array([[153,  73,  51, 151, 147,  45,  96, 100,  57, 148,  88, 124,  68,
        151,  63],
       [ 46, 124,  90,  95,  49, 141,  47, 124,  77,  73, 122, 136,  96,
        112, 134],
       [150, 135, 111,  68, 148,  93,  74, 126,  82, 106, 121, 119, 129,
        146,  63]])
The entry just right of 121: 119
Find the third smallest entry.
A: 47
The largest entry is 153
Find the second smallest entry.
A: 46
Find the median entry.
A: 106
The entry just left of 82 is 126
Find the entry just left of 135.
A: 150
The entry just right of 126 -> 82
Find the entry just left of 93.
A: 148

Read these off the grid that follows.
1) Report the entry directly above 78.
2) Report the entry just left of 79.
3) Report the top-right entry.
4) Report the first entry in reading order.
5) Report the entry just left of 149.
6) Report the entry directly below the smallest entry.
7) Report the 3rd largest entry.
8) Report the entry directly below 84.
array([[ 64,  50,  75,  71,  60, 147, 139],
       [148, 157, 127, 145, 144,  57,  55],
       [ 76,  73,  74,  76,  73, 124, 121],
       [ 63,  57,  84,  71,  65, 138, 132],
       [109, 110,  95, 110, 117,  80,  92],
       [ 69,  47,  69,  67,  57, 149, 142],
       [105, 113, 116, 103, 105,  85,  83],
       [ 64,  56,  80,  71,  63, 141, 134],
       [135, 136, 123, 133, 140,  61,  69],
       [ 48,  46, 102,  41,  48, 152, 150],
       [ 82,  73,  78,  79,  75, 117, 115]])
1) 102
2) 78
3) 139
4) 64
5) 57
6) 79
7) 150
8) 95

116   85  124  113  164   92  110  110  109   90   76  142
102   99   95  105   97   93  101   93   96   87   90   94
 75  105   61   72   58   95  115  105   87   96   82   76
100   95   82   98   86   87  120   94   92   77   91   92
 67  106   78   56   62  103  121  100   74   98  109   71
 98  106   98   99   67   87  104   98   85  112  113   96
 98  106   86   90  111  102   97  110  104   93   88  100
 71  103   64   72   52   91  116   98   85   97   89   71
Counting starts at 0.
Find the bottom-left entry.
Answer: 71
The top-left entry -> 116
The entry in row 2 and column 0: 75
Find the bottom-right entry.
Answer: 71
Find the entry in row 1 and column 0.
Answer: 102
The minimum: 52
The entry just left of 142 is 76
The entry in row 0 and column 1: 85
Find the entry at row 2, column 2.
Answer: 61
Find the entry directly above the smallest entry.
Answer: 111
The entry just left of 61 is 105
Find the top entry of the column that holds the largest entry.
Answer: 164
The entry just left of 77: 92
The entry directly above 115 -> 101
Find the entry in row 0 and column 2.
Answer: 124
Find the top-right entry.
Answer: 142
Find the entry directly below the largest entry.
Answer: 97
The entry directly below 88 -> 89
The entry just right of the smallest entry is 91
The entry in row 1 and column 1 is 99
The entry just left of the smallest entry: 72
Find the entry just right of the largest entry.
Answer: 92

x =
array([[131, 133,  58, 132, 114, 135, 132,  57,  60,  58,  57,  59,  58,
         68, 128,  58],
       [139, 150,  65, 143, 128, 151, 142,  59,  63,  60,  58,  59,  66,
         90, 142,  54],
       [ 81,  83, 105,  81,  88,  82,  81, 107, 104, 105, 106, 106, 107,
        112,  85, 106],
       [145, 151,  67, 146, 152, 148, 145,  61,  59,  66,  59,  60,  65,
         86, 152,  62],
       [128, 131,  93, 129, 146, 127, 123,  85,  82,  96,  82,  88,  90,
        109, 136,  84],
       [ 58,  58, 157,  55,  81,  55,  61, 157, 157, 152, 161, 149, 157,
        130,  61, 164],
       [118, 109, 103, 118,  95, 113, 111,  96, 102, 107,  94, 108,  97,
         98, 107,  83],
       [ 73,  64, 140,  73,  66,  67,  64, 135, 138, 146, 132, 147, 137,
        131,  65, 120],
       [127, 139,  72, 129, 137, 135, 130,  71,  67,  69,  69,  66,  74,
        101, 137,  72],
       [154, 151,  47, 155, 117, 156, 154,  45,  52,  48,  46,  52,  45,
         52, 143,  44]])
The entry just left of 136? 109
The entry just left of 95? 118
